A small network was shown many inputs. Here are its activations along a few directions, one row for each input.
In each table, some parts of the input vary, and every possible input appears once, in random order.
A made-up example of a description, with smaller parts first: one of 6 places along a line, together with either a single point or one of 11 places around a ring or (one of 3 separate values, together with one of 8 places around a ring).
Shared parts are said once, and a part with two or three values counts as separate values.

Other details of the inputs shift rows strongly along three fixed directions, in all tables alike. That doesn't count.

Table:
R1: [-3 -8 -1 -2  1  1  7  1 -6  6 -5 -4]
R2: [ -4  10  -5  -1   1   2 -14  -4  12   4   3  -4]
R3: [-2  1 -3  4  3 -2 10  0 -5  1 -8 -5]
R4: [-2 -9  0 -3  8 -4  8  1 -3  4 -3 -2]
R5: [ 11 -15  -5  -1  -9   2   9   6  -5 -23   5  22]
R6: [-8 -2 -1  3  0 -3  6 -1 -8  3 -5 -3]
R7: [ -4  12  -4  -5   4   1 -13  -2  11   2   3  -5]
R8: [  2   7  -3  -6   7   6 -12   4  10   5   9  -6]
R9: [ -2 -10   0  -2   6  -1   6   2  -8   4  -1  -4]
R10: [-5  1 -1  0  4 -3  8  0 -8  0 -7 -4]
R11: [ -3  10  -5   1   1   3 -13  -1  13   4   2  -5]
R12: [-3 -8 -1 -2  2 -1  9  0 -3  6 -6 -2]
R13: [-4 -1 -2  5  1  0  8  0 -7  1 -7 -6]
R14: [ -1   3  -2  -5   4   7 -15   3  10   7   7  -5]
R15: [-5 -1 -2  4  1 -1  8 -2 -8  1 -5 -5]
R16: [-5  0 -2  2  3 -3 10 -3 -3  2 -7 -3]
R17: [-8 -2 -1  2  1 -5  8 -2 -5  3 -6 -1]
R18: [ 1 -5 -2 -3  4  0 10  1 -6  4 -4 -4]
R19: [  9 -13  -3  -2 -11   4  12   9  -1 -22   3  24]
R20: [  0   5  -3  -5   5   8 -14   4   8   6   9  -7]
R21: [-1 -6 -1 -3  4 -2 10  0 -3  5 -5 -3]
R22: [  7   5  -9  -2 -15   7 -14   4   7 -25  12  18]
R23: [ -1  12  -6   0   3   2 -12  -1  14   3   2  -6]
R24: [  2   5  -5  -6   2   6 -14   0   8   6   8  -8]
R25: [ -3  13  -6  -3   4   1 -13  -2   8   2   7  -5]
R26: [-5 -3 -2  6  0 -1  7  0 -5  3 -9 -5]
R27: [ 27   1  50  11  -9 -13  -9 -10  -4  10   7   4]
R28: [-3  0 -3  3  4 -2 10 -2 -6  1 -6 -4]
R29: [  7 -15  -3  -1 -13   5  10   8  -2 -20   2  24]
R30: [-8 -2  0  1  0 -2  6 -1 -8  2 -8 -3]
R31: [ -4   9  -6   0   0   4 -15  -3   9   4   5  -5]
R32: [ 26   1  51  10  -8 -14  -7 -10  -1  10   6   6]
R33: [-8 -2  0  0  1 -3  7 -1 -5  2 -9 -2]
R34: [  7   5 -10   0 -15   6 -14   3   7 -24  15  19]
R35: [-6  0 -1  1  3 -5  9 -2 -5  2 -6 -2]
Each input here is: one of 5 places around a ring, together with either one of 3 separate values or one of 4 places along a line.
The inputs of R3 and R23 match in every part but the place on the ring of 5. If R10 is changed in the same way as R3 into R23, which row does it become?
> R7
Change only the choice among 3 separate values in R19. List by row number the other rows that result.
> R4, R21

Table:
R36: [ -7   9 -19 -11  12   6 -16   4   9   0  11  -9]
R37: [ -7  -3 -21   1  -4   0   0  -3   5 -23  -7  15]
R38: [  5 -14  -9   1  -4   5  22   8 -14 -19  -3  11]
R39: [ -6   1  15  20   0 -12  18  -9 -18   9 -11  -7]
R40: [ -6 -10   9  -2   8  -9  10  -2  -9  17  -9  -6]
R41: [ -2 -10 -11   0  -3   8   7   5 -11 -10  -2  -1]
R42: [ -7  10 -25 -16  16   6 -16   5  17   0  13  -5]
R43: [-12   4   4  -4  13  -4  -5  -2  -8  18  -2 -26]
R44: [ -3 -19  -7  -3  -2   6  13   5   4  -3  -4   8]
R45: [ -6 -12 -10  -4  -1   0   6   5 -10  -5  -2   6]
R46: [ 37   8  31   5 -25   5 -32  -3  20 -11  24  27]
R47: [ 22  -3  56   8  -7 -18   0 -10   1  16   2   6]
R48: [ 11  -2 -12  -3 -15  14 -16   6   7 -19  14  18]
R49: [ -2  13  -3  -7  23   3  -8  -1   9  23   3 -24]
R50: [  3  -8 -13   8 -12  -3  22   6  -6 -18 -11  10]
R51: [-10   3  19  11   1  -8  18  -1 -12   9 -20  -4]
R52: [ -9  32  -2  -4   1   0 -23 -13  16  15   4 -19]
Describe the family of inputs behind these rows.
> either one of 5 separate values or (one of 2 separate values, together with one of 6 places along a line)

Table:
R53: [-11   5  -8   1  -5   0  -7  -3  12  -3  -4   4]
R54: [  5 -13   8   2  13  -5  29   4 -18   4 -10  -8]
R55: [ -5  -9  -6  -6  -1   6 -12   6   4   3   7   2]
R56: [-12  -9   7   8  -4 -11  24  -6 -12   6 -23  -2]
R57: [  5   1  -9 -10  12   1  -4   4   4  -5  10   0]
R58: [ -4  12 -10   2   1   1   0   1  12  -5  -1   2]
R59: [ -6 -21  11   3   3  -5  25   0  -8  12 -17   0]
R60: [  2  12 -14   2   3   1  -3  -1   3  -9   3  -4]
R61: [ 1  0 -7 -9  7  1 -1  5 14  0  5  5]
R62: [ 2 -3 -8 -8  2 12 -8  6 -3 -1 10 -3]
R63: [ 2  0 -8 -6  6  4  0  6 15  0  4  3]
R64: [ -1   0   5  10   7  -8  28  -1 -20  -2 -15  -9]
R65: [ -8   2 -12   5  -8   4 -12  -2   2  -2   1  -1]
R66: [ 39   5  41  18 -48  -5 -19  -5   1 -35  18  44]
R67: [-3 -7 -6 -8 -1  4 -7  2 14  3  1  4]
R68: [ -2  -1   5   7   7 -12  27  -2 -21  -2 -15  -8]
R69: [ 54 -11  58  15 -28 -15  21  -2 -19 -28   7  37]
R70: [ 3  1 -8 -9  6  5  0  5 14  1  3  4]
R71: [ 13  45  61  12  14 -12 -40 -24   3  56   8 -50]
R72: [-11 -10   7  10  -4  -5  19  -2 -22   7 -19  -4]
R73: [  4  -1 -10  -6   5   3   0   3  14   1   4   3]
R74: [-12   4  -8  -1  -3  -2  -8  -5  11  -3  -3   6]
R75: [ -2  11 -13   2   0  -1  -1  -2  12  -4  -1   2]
R76: [-12   3  -9   1  -5   1 -13  -2   0  -3   2   3]
R77: [ -4  -9  -6  -3  -1   9 -11   7   5   3   6   1]
R78: [  9   0 -11  -6   9   4  -3   4   5  -4   8  -3]
R79: [ -6  -1   5   6   2 -13  30  -3 -12   4 -20  -3]
R80: [ -3  -9  -7  -7  -3   7 -12   5   4   3   5   1]
R81: [ -6  -6   5   8  -2  -6  22  -3 -29   2 -13 -11]
R82: [  3  -5 -10  -5   1   9  -9   3  -2   0  12  -4]
R83: [ -5 -20  11   1   3  -4  25   0  -9  12 -18   1]
R84: [ 1 -4 -7 -8  3  8 -9  6 -2 -2 12 -3]
R85: [-9  6 -9  1 -6  4 -7 -3 12 -2 -6  4]
R86: [ -6  12 -10  -3   3  -4  -2  -2  10  -6   0   5]
R87: [ -6   8 -10   0  -3   5  -9   0  -5  -7   7  -5]
R88: [ 51  -3  42   8 -38   1 -16   1  -3 -34  29  40]
R89: [  0  -5  -8  -9   5   6 -10   3  -4  -2  13  -1]
R90: [  1 -13   8  -2   8  -9  30   2 -10   9 -15  -2]
R91: [ -3  13 -10  -1   0   2  -1   0  11  -5  -3   3]
R92: [-12  -9   8  12  -2  -8  24  -5 -11   6 -22  -2]
R93: [ -3   7 -13   4  -5   6  -9  -2  -5  -6   6  -6]
R94: [-11   3  -9   2  -7   3 -12   1   1  -3   1   1]
R95: [ -8   4 -11   4  -6   1  -7  -5  12  -2  -4   3]
R96: [-10   3  -9   5  -7   6 -11   1   2  -3   1  -1]
R97: [ -3  -8  -6  -6  -2  10 -11   6   3   4   5   2]
R98: [ -7  -6   6  11  -1  -3  22  -2 -28   2 -12 -11]
R99: [  1  14 -12  -1   4   4  -3   1   2 -10   1  -3]
R100: [ -6  -9  -6  -7   1   4 -13   3   3   3   8   4]
R101: [ 15  48  61   9  25 -23 -36 -26   9  51   7 -47]
R102: [-6 -8 -6 -9  3  1 -8  0 13  2  3  8]
R103: [-5 -8 -6 -8  1  3 -7  3 15  3  2  6]
R104: [ 8  2 -9 -9 10  7 -2  6  4 -4  7 -2]
R105: [-2 -8 -8 -4  0  5 -7  0 15  4  1  4]
R106: [ -5  12 -10  -1   1  -2  -1   0  12  -6  -1   3]
R107: [ 2 -4 -8 -5  2 11 -8  6 -2 -1 12 -4]
R108: [  4 -13   8  -1  13  -8  28   4 -19   4 -10  -6]
R109: [ -2 -10  -9  -3  -2   7 -12   4   4   4   6   1]
R110: [ -7   8 -10  -1  -1   3 -10  -2  -6  -8   8  -3]
R111: [  1  13 -12  -2   2   1  -3   1   2 -10   2  -4]
R112: [ -2 -14   9  -3  12 -12  29   0 -11   8 -13   2]
The inputs of R67 and R56 match in every part but one. If R77 is changed in the same way as R67 into R56, which row does it become?
> R96
The inputs of R73 and R75 match in every part but one. If R80 is changed in the same way as R73 into R75, which row does it become?
> R66
Describe the family of inputs behind these rows.
> one of 2 separate values, together with one of 5 places around a ring, together with one of 6 places along a line
Change only the choice among 2 separate values in R72. List by row number the other rows that result.
> R97
A walk changes only the place on the ring of 5. It starts at R104 and steps to R62. List the rest of the walk in order.
> R97, R83, R70
Change only the choice among 2 separate values in R81. List by row number the other rows that result.
> R88
